Each row below holds a small network's activations on one input, seen along a few directions.
In each table, some parts of the input vary, and every possible input appears once, in random order.
A made-up example of a description, with smaller parts first: one of 5 places around a ring, together with either a single point or one of 9 places along a line or (one of 2 separate values, together with one of 6 places along a line).
Shared parts are said once, and a part with two or three values counts as separate values.
In the rows, zero is written as 128.

Other details of the inputs shift rows strongly along two fixed directions, in all tables alike. That doesn't count.
These rows show it; all are for the same input, with only those details redrawn:
[ 98  95 188 154 204  77  92 104 152 136 168  86]
[106 105 177 157 193  86 108 108 133 144 155  91]
[173 218  50 144  17 251 240 161  14 181  25 168]
[ 97  95 188 156 204  75  92 104 150 137 166  86]
[119 156 121 113  87 188 139 141 125 131  95 141]
[122 157 118 115  86 188 143 140 123 134  95 138]
[ 95 141 141  79  87 188  94 140 185 101 113 142]
[125 159 116 123  90 185 150 140 109 140  90 138]

A family of inputs:
row 1: [ 94  93 154  60  86 121  78 132 207  47 168 143]
row 2: [131 122 122 117  41 148 176 138 109 110 115 155]
row 3: [ 83 140 129  79 134 158  55 118 213  81 156 129]
row 4: [120 113 132  62  68 168  82 133 189 108 108 161]
row 5: [ 91 128 151  71 133 156  54 128 218  79 153 124]
row 6: [189 130  95 174 170  85 163 103  41 174 120 114]
row 7: [ 79 116 169  79 123 156  63 129 217  91 142 126]
row 8: [127  82 143 144 216  63  78 109 151 126 180 105]
row 9: [155 138 137 209 166  90 170 127  52 184 119 113]
row 10: [146 161 114 189 178 110 169 106  46 178 133 101]
row 11: [117  73 168 150 152  45 130 108 125 112 183 102]
row 12: [146 138  90 114  86 175 145 151 112 145  99 152]
row 13: [133 122 143 167 200  74  92 116 137 125 164 106]
row 14: [179 120 115 178 159  82 169 108  41 191 119 111]
row 15: [152 140  84  90  70 140 176 159 131  98  94 169]
row 16: [ 85 103 183 154 204  77  90  98 147 142 173  91]
row 17: [187 127 110 172 166  86 162 105  43 179 121 117]
row 18: [155 107 130 183 167  94 163 124  63 186 129 120]
row 19: [145 121 106 112  65 132 190 151 137 115  94 165]
row 20: [136  89 134 140 151  53 161 132 136 119 143 124]
row 21: [160 144 120 207 166  93 169 131  48 182 121 109]
row 22: [150 143  84 111  51 156 172 139  92  93 113 155]
row 23: [ 77 139 138  83 113 165  74 129 192 101 138 130]
row 24: [143 176  82 114  96 192 141 136 117 121 100 137]
row 25: [110 111 162 156 196  86 107 109 130 141 158  86]
row 26: [115 152 119  86  93 174  77 153 192  89 123 154]
row 27: [117 108 111  59 102 113 106 147 211  53 131 158]
row 28: [149 146  84 105  89 180 135 151 119 133 105 160]
Question: What do these inputs look like to the network?
Answer: one of 4 places along a line, together with either one of 2 separate values or one of 5 places along a line
Question: The inputs of row 13 and row 26 match in every part but the place on the line of 4. If row 24 is changed in the same way as row 13 into row 26, which row does it become?
Answer: row 5
Question: List by row number the other rows that have the place on the line of 4 in common with row 12.
Answer: row 11, row 14, row 20, row 21, row 23, row 25
Question: Change only the choice among 2 separate values in row 1. List by row number the other rows that result.
Answer: row 15

A family of inputs:
row 29: [146 152 106 168 145 115 170 126  74 145 125 119]
row 30: [150 164  75  94  65 197 138 155 128 123  84 168]
row 31: [ 83 121 167 123 184 118  63 108 178 112 168  98]
row 32: [169 117 111 166 172  74 148 118  78 154 139 119]
row 33: [ 85 119 157  87 104 148  93 134 195  86 139 134]
row 34: [ 85 113 163  87  95 143 100 134 195  87 137 134]
row 35: [118 142 113  97  70 166 146 147 146 100 109 152]
row 36: [156 126 128 168 126 113 181 126  64 175 103 126]
row 37: [149 184  78 110  55 232 146 152 101 152  67 162]
row 38: [126  97 144 114 123 105 120 130 154 123 133 135]
row 39: [119 118 143 119 176 114  72 117 165 124 148 115]
row 40: [160 144  78  96  62 168 154 150 116 121  92 165]
row 41: [125 168 101 108  66 195 154 147 121 120  93 148]
row 42: [137 138 122 167 183  89 140 112  96 138 149 103]
row 43: [ 92 123 162 128 149 129  98 118 156 122 149 107]
row 44: [146 120 109 106 142 114 100 125 148 113 139 136]
row 45: [108 128 138  86  84 184  96 140 172 122 109 148]
row 46: [114 113 137 113 167  88  88 114 171  85 172 115]
row 47: [114 121 163 175 166 100 147 111  89 159 142  97]
row 48: [120 108 149 120 135 121 109 128 150 131 130 129]
row 49: [101 109 151 114 151 102  97 123 177  95 161 116]
row 50: [179 120  99 167 126  95 193 128  49 166 110 134]
row 51: [113 148 129 126 128 145 117 130 139 116 131 123]
row 52: [156 141 120 178 149 131 163 120  54 190 108 115]
row 53: [151 122 132 171 171  97 147 118  80 172 126 109]
row 54: [103 135 143 124 164 122  91 117 159 110 151 109]
row 55: [135 160  84  92  62 180 143 149 136  88 108 161]
row 56: [ 94  91 169 115 140  87 106 123 180  94 162 118]
row 57: [141 107 133 162 150  70 167 118  90 129 147 115]
row 58: [157 134 105 166 136  95 186 123  65 139 129 120]
row 59: [154 114 125 166 173  82 148 119  87 161 134 114]
row 60: [128 197  84 115  50 234 157 151  98 136  76 153]
row 61: [104 105 138  77  74 131 116 138 188  69 137 149]
row 62: [122 134 130 100  67 187 129 143 141 136  94 152]
row 63: [175 149  89 169 159 115 164 123  57 172 111 124]
row 64: [ 91 114 172 125 124 128 116 122 152 123 141 116]
row 65: [113 106 156 121 176 105  68 119 176 121 155 113]
row 66: [122 134 135 126 158 144  84 119 142 142 131 118]
row 67: [128  79 148 108 127  82 110 125 164 107 148 133]
row 68: [152 105 133 166 164  77 156 121  87 161 132 118]
Question: What do these inputs look like to the network?
Answer: one of 2 separate values, together with one of 4 places along a line, together with one of 5 places along a line
Question: The inputs of row 45 and row 52 match in every part but the place on the line of 5. If row 68 is changed in the same way as row 45 into row 52, which row does it become?
Answer: row 59
Question: The inputs of row 67 and row 40 match in every part but the place on the line of 5. If row 61 is changed in the same way as row 67 into row 40, which row does it become?
Answer: row 58
Question: Change only the choice among 2 separate values in row 59. List by row number the other rows that result.
Answer: row 49
Question: Change only the place on the line of 5 in row 54. List by row number the other rows that result.
Answer: row 33, row 34, row 41, row 51

A family of inputs:
row 69: [126 170 106 133  75 200 149 146  91 154  86 131]
row 70: [140 170  73 125  99 162 167 150  95 121 107 159]
row 71: [129 142 122 116  56 168 183 145  97 141  86 154]
row 72: [118 126 137  74 124 147  48 141 203  86 138 144]
row 73: [140 149  91  99 112 157 117 120 124 113 128 134]
row 74: [155 135  84 106  71 146 183 144  98 105 102 156]
row 75: [162 118 107 179 141  74 172 114  48 150 143 125]
row 76: [127 131 109  75 103 167  89 156 201  98 127 151]
row 77: [152  94 138 161 140  98 146 118  88 173 129 127]
row 78: [100 166 125  95  66 199 131 155 177 110  83 154]
row 79: [113 114 155 129  96 138 130 130 122 140 136 135]
row 80: [134  82 142  98 139  85 110 128 173 102 143 138]
row 81: [174 129  85 138  79 142 167 139  76 151  98 157]
row 82: [113  90 170 151 204  87  71 113 154 147 163  95]
row 83: [116 111 149 141 128  89 166 121 109 112 141 111]
row 84: [127 118 137 144 182  91  90 115 141 102 166 106]
row 85: [148 166 113 174 126 152 177 107  25 193  94 116]
row 86: [115  98 157 104 165 128  60 104 177 125 145 117]
row 87: [137 142 128 126 127 146 137 143 149 143  97 141]
row 88: [123 148 114  90  26 190 137 140 141  94 111 153]
row 89: [ 71 132 162  86 106 170  73 146 211  95 130 138]
row 90: [129 134 128 100 137 116 101 143 180 104 124 145]
row 91: [146 117 132 185 191  95 153 127  81 184 127 103]
row 92: [107 142 133 151 150 103 153 126 120 129 139 105]
row 93: [146  88 148 156 157  79 163 118 101 157 119 125]
row 94: [131 164 109 140 100 173 149 133  94 123 117 119]
row 95: [ 63 110 173  91 150 125  61 126 226  69 181 114]
row 96: [124 120 155 163 192  81 116  77 105 136 169  76]
row 97: [159 119 116 158 190  80 121 100  81 174 147  97]
row 98: [117 115 141 153 206  54 120 113 152 110 163 114]
Question: What do these inputs look like to the network?
Answer: one of 5 places around a ring, together with either one of 2 separate values or one of 4 places along a line
Question: The inputs of row 89 and row 70 match in every part but the place on the ring of 5. If row 79 is changed in the same way as row 89 into row 70, which row does it become?
Answer: row 75
Question: Change only the choice among 2 separate values in row 75. List by row number the other rows that result.
Answer: row 74
Question: A walk changes only the place on the ring of 5. It starts at row 93 and steps to row 71. List the rest of the walk in order.
Answer: row 83, row 74, row 80
Question: Change only the choice among 2 separate values in row 83. List by row number the other rows that result.
Answer: row 88
